Each row below holds a small network's activations on one input, seen along a few directions.
Each table varies a few parts of the input and shows all the possible inputs, shuffled.
A made-up example of a description, with smaller parts first: values(2) and (point or ring(9) or (line(4) and ring(5))).
Shared parts are said once, and a part with two or three values counts as separate values.
(in the rows, 128 means zero)

Other details of the inputs shift rows strongly along two fixed directions, in all tables alike. That doesn't count.

Table:
row 1: [112 132 111 168  91 127 158  64 162 157 151]
row 2: [122 127 114 196 115  69 152 112 123  90 107]
row 3: [131 121 122 119  87 153 119 105 142 164 127]
row 4: [143 143 138 155 149 123 124 160 121 103 128]
row 5: [121 131 138 122  80 162 177 108 134 139 130]
row 6: [115 124 114 125  98 144 154  69 152 159 131]
row 7: [130 129 161  70 143 162 141 152 120 127 135]
row 8: [128 124 110 129 112 119 132 103 129 141 110]
row 9: [140 127 126 133 140  92 100 126 116 115  98]
row 10: [130 118 152  81 178 125 102 163 113 120 115]
row 11: [141 122 144 139 138 105 134 148 104  99 116]
row 12: [135 150 143 130 164 116 133 158 125  92 131]
row 13: [118 106 143  80  98 176 140 120 132 168 128]
row 14: [125 113 142  86 146 151 118 141 132 144 153]
row 15: [120 116 124 126  98 157 136 120 146 155 155]
row 16: [119 101 148  67 122 170 136 120 131 161 149]
row 17: [129 134 107 135 122 130 116 121 143 145 132]
row 18: [111 128 104 197  57 133 171  75 158 145 125]
row 19: [123 132 106 110 133 128 131 101 139 132 116]
row 20: [105 121 121 174  84 121 182  68 154 129 138]
row 21: [121 104 139  88  89 177 139 138 132 167 148]
row 22: [129 136 139 164 123 125 166 101 132 109 124]
row 23: [114 130 122 172 117 111 156 102 149 116 144]
row 24: [136 119 121 143 135 102 112 155 113 113 120]
row 25: [123 145 106 211 125  83 132 120 144  99 116]
row 26: [126 136 131 134  80 164 166 124 137 139 136]
row 27: [145 134 161  94 183 143 112 174 112 111 135]
row 28: [134 131 123 126 123 134 100 124 143 144 132]
row 29: [131 122 136 116 151 122 106 174 121 118 138]
row 30: [140 126 121 133 143  94  97 154 110 128 116]
row 31: [146 124 154  99 163 137 101 190 109 115 142]
row 32: [129 128 103 104 122 129 124 116 127 136 106]
row 33: [132 147 111 190 144  74 115  95 146 100 116]
row 34: [137 120 149 101  98 188 146 140 125 157 139]
row 35: [124 118 152 103 109 180 157 114 145 152 166]
row 36: [131 152  82 175 136  90 115 121 142 104 111]
row 37: [126 119 122 134 109 112 132 106 124 146 119]
row 38: [139 120 156  94 127 160 139 146 109 134 122]
row 39: [134 118 143  85 171 110  98 147 110 134 124]
row 40: [144 126 137 149 134 111 125 161 109 103 123]
row 41: [130 121 117 167 132  77 131 127 114  98 108]
row 42: [135 134 118 148 148  94  99 146 125 126 129]
row 43: [138 118 123  76 130 152  99 152 120 161 124]
row 44: [135 138 117 125 171 101 102 136 130 118 123]
row 45: [ 68 156 128 104 160 160  71 145  37 102 147]
row 46: [123 136 141 105  93 188 156 134 146 152 156]
row 47: [130 124 134 111 133 125 115 102 136 137 120]
row 48: [126 135 131 144 163 104 117 140 133 107 124]
row 49: [133 144 104 118 171 106 103 136 133 110 118]
row 50: [138 138  94 130 140 106 103 144 121 116 102]
row 51: [135 127 145 148 149 102 142 131 117  94 125]
Description of these inputs: point or (ring(5) and line(10)).
Change only the ring(5) part in row 23. List by row number the other rows that result. -> row 2, row 20, row 21, row 29
Change only the line(10) part in row 36. List by row number the other rows that result. -> row 4, row 15, row 17, row 25, row 28, row 29, row 31, row 42, row 46
Start at row 33 and move only the ring(5) part, one step at a time. The first step leads to row 28. Which rows follow, in order? -> row 3, row 9, row 47

Table:
row 52: [ 85 143 112 125 134 128 110  92  81 114 120]
row 53: [104 132  92 188  44 148 159  50 170 170 146]
row 54: [154 141 134 172 175  54 127 163 101  59  92]
row 55: [127 118 109 114  76 160 139  99 140 174 126]
row 56: [ 97 133 162  55 169 170 100 163  52 109 136]
row 57: [126 140 108 122 139 134 114 118 147 134 130]
row 58: [111 144 113 190  60 164 197  56 173 145 162]
row 59: [126 105 158  99  84 177 167 107 139 160 144]
row 60: [136 121 156  47 127 203 114 179 116 164 156]
row 61: [142 149 108 160 194  46 101 141 125  73  87]
row 62: [135 152 100 208 178  39  93 128 128  73 108]
row 63: [109 141  89 179  63 151 171  38 181 164 150]
row 64: [135 105 155  31 190 138  79 171 114 149 134]
row 65: [143 143  94 203 144  36 129 106 126  80  83]
row 66: [135 137 140 182 184  52 129 150 115  63 116]
row 67: [117 129 104 116  72 177 138  91 154 183 148]
row 68: [140 131 150  66 158 166  97 203 107 127 135]
row 69: [133 147 125 198 141  82 121 153 116  83 123]
row 70: [134 117 159  73 162 153  91 203  99 130 149]
row 71: [123 103 132  92  85 163 143  86 148 179 132]
row 72: [118  98 129  91  85 158 145  87 145 179 139]
row 73: [135 136 143 134 142 124 153 126 134 112 130]
row 74: [146 149 114 204 152  55 127 164 104  56  86]
row 75: [124 141 131 182 127 117 145 115 141 106 144]
row 76: [117 115 156 110  91 181 175  90 156 162 158]
row 77: [116 134 100 124  81 166 133  99 155 167 136]
row 78: [142 101 169  51 158 156  94 209  87 136 134]
row 79: [128 143 128 193 160  79 128 141 125  78 137]
row 80: [115 128 118 181  39 155 217  49 168 143 131]
row 81: [141 110 160  44 120 194 123 178 107 162 138]
row 82: [147 113 135  35 161 152  73 192 101 149 107]
row 83: [105 124 108 171  61 142 181  25 183 169 142]
row 84: [120 125 117 128 139 124 109 117 141 140 146]
row 85: [135 122 116 110 124 120 128 115 135 134 104]
row 86: [134 123 139 154 111 122 138 142 116 118 122]
row 87: [132 115 134  62 165 140  65 185 107 149 137]
row 88: [145 148 111 162 195  43 100 139 121  77  93]
row 89: [124 119 103 169 105  93 125 109 127 131 114]
row 90: [126 116 139 159 106 111 165 111 130 116 130]
row 91: [130 124 159  42 143 208 122 166 132 155 158]
row 92: [142 124 166  51 179 156 117 181 117 122 129]
row 93: [141 137 102 198 153  39  95 141 109  83  85]
Describe the family of inputs behind these rows. -> values(2) and (point or (line(4) and ring(5)))
The inputs of row 84 and row 79 match in every part but the values(2) part. If row 71 is changed in the same way as row 84 into row 79, which row does it become? -> row 59
The inputs of row 80 and row 85 match in every part but the values(2) part. If row 86 is changed in the same way as row 80 into row 85, which row does it become? -> row 93
Change only the ring(5) part in row 70. List by row number the other rows that result. -> row 66, row 78, row 79, row 90
Change only the ring(5) part in row 91. List by row number the other rows that result. -> row 68, row 74, row 80, row 92
Change only the values(2) part in row 58. List by row number the other rows that result. -> row 63

Table:
row 94: [120 132 139 117  98 189 147  97 158 157 169]
row 95: [125 127 123 150 155  99 105 181 108  94 119]
row 96: [175 129 115 164 134  71 125 134 144 115  90]
row 97: [105 131 135 154  74 155 177  55 142 155 139]
row 98: [102 151  79 220  28 145 228  20 168 137 135]
row 99: [153 115 114 143 136  79 130 144 158 115  92]
row 100: [128 129 116 169 125  81 131 141  97  93 115]
row 101: [173 112 123  96 161  89 110 178 131 123  98]
row 102: [121 126 120 159  52 178 164  90 140 170 154]
row 103: [131 120 166   8 130 235  97 182 126 177 153]
row 104: [151 136  97 238  96  53 158  83 178 103  84]
row 105: [120 120 143 121 159  94 111 162  98 108 129]
row 106: [137 147 141 109 172 128 101 167 107  97 103]
row 107: [160 108 127 126 168  74 119 146 154 114 113]
row 108: [125 116 140 138 166  83 109 154 102  89 131]
row 109: [ 89 120  38  77  98 138  61  44 152 215 121]
row 110: [124 149 110 163 143 102 125 155 130  84 117]
row 111: [121 127 130 153 159  86 134 120 112  85 120]
row 112: [132 135 132 163 147 106  99 168 110 101 117]
row 113: [144 124 160   7 128 233 102 181 114 180 158]
row 114: [137 146 139 138 176 111 115 134 118  92 123]
row 115: [126 123 128 156 163  94 113 157 116  97 142]
row 116: [159 111 136  93 175  84 110 169 143 129 109]
row 117: [106 128 124 124  96 172 178  73 157 146 155]
row 118: [113 123 133  94 104 189 151 111 156 157 173]
row 119: [132 131 111 165 129 102 127 156 107 106 128]
row 120: [139 124 150 128 175 117  88 172 107 110 142]
row 121: [127 138 134 184 149  83 133 101 115  84 115]
row 122: [128 127 143 146 140 103 103 156 100 100 109]
row 123: [103 111 137  85  87 185 158 106 130 156 132]
row 124: [132 156 136 144 172 102 119 138 115  96 115]
row 125: [164 123 124 180 148  61 128 112 163 108 106]
row 126: [141 131 137 145 137 100 107 155  88 103 114]
row 127: [160 131 123 179 144  58 131 118 159 116 100]
row 128: [106 131 133  92 107 180 166 100 145 160 151]
row 129: [139 142 128 158 137  99 128 127  95  95 101]
row 130: [ 98 135  88 219  19 136 226  15 154 139 131]
row 131: [133 157 132 154 160 106 113 149 125 101 131]
row 132: [126 104 178  17 137 219  96 178 113 196 172]
row 133: [121 134 115 108  79 187 161 117 143 157 155]
row 134: [101 118 124 142  78 164 166  99 149 168 167]
row 135: [126 144 122 130  81 179 167  85 137 151 134]
row 136: [112 111 147 138  82 161 151  80 138 155 158]
row 137: [106 130 123 104  91 184 165 103 147 148 134]
row 138: [112 145  40 135 154  64  21  73 126 156  87]
row 139: [126 150 122 144 167  96 119 160 124  94 132]
row 140: [112 118 148  92  86 191 147 101 128 160 129]
row 141: [123  98 187   6 131 210  99 165 103 191 162]
row 142: [135 100 171  13 195 144  58 240  71 119 120]
row 143: [121 128 141 112 170  99 121 149  99 102 117]
The inputs of row 134 and row 132 match in every part but one. If row 123 is changed in the same way as row 134 into row 132, which row does it become? -> row 140
The inputs of row 100 and row 126 match in every part but one. If row 105 is changed in the same way as row 100 into row 126, which row does it become? -> row 141
Describe the family of inputs behind these rows. -> values(2) and (point or (line(4) and (point or ring(5))))
Change only the line(4) part in row 125. List by row number the other rows that result. -> row 96, row 104, row 127
Change only the values(2) part in row 138. List by row number the other rows that result. -> row 109
Change only the ring(5) part in row 103. List by row number the other rows that result. -> row 106, row 112, row 122, row 140
Start at row 108 and move only the ring(5) part, one step at a time. The first step leads to row 111. Which rows follow, in order? -> row 117, row 118, row 115
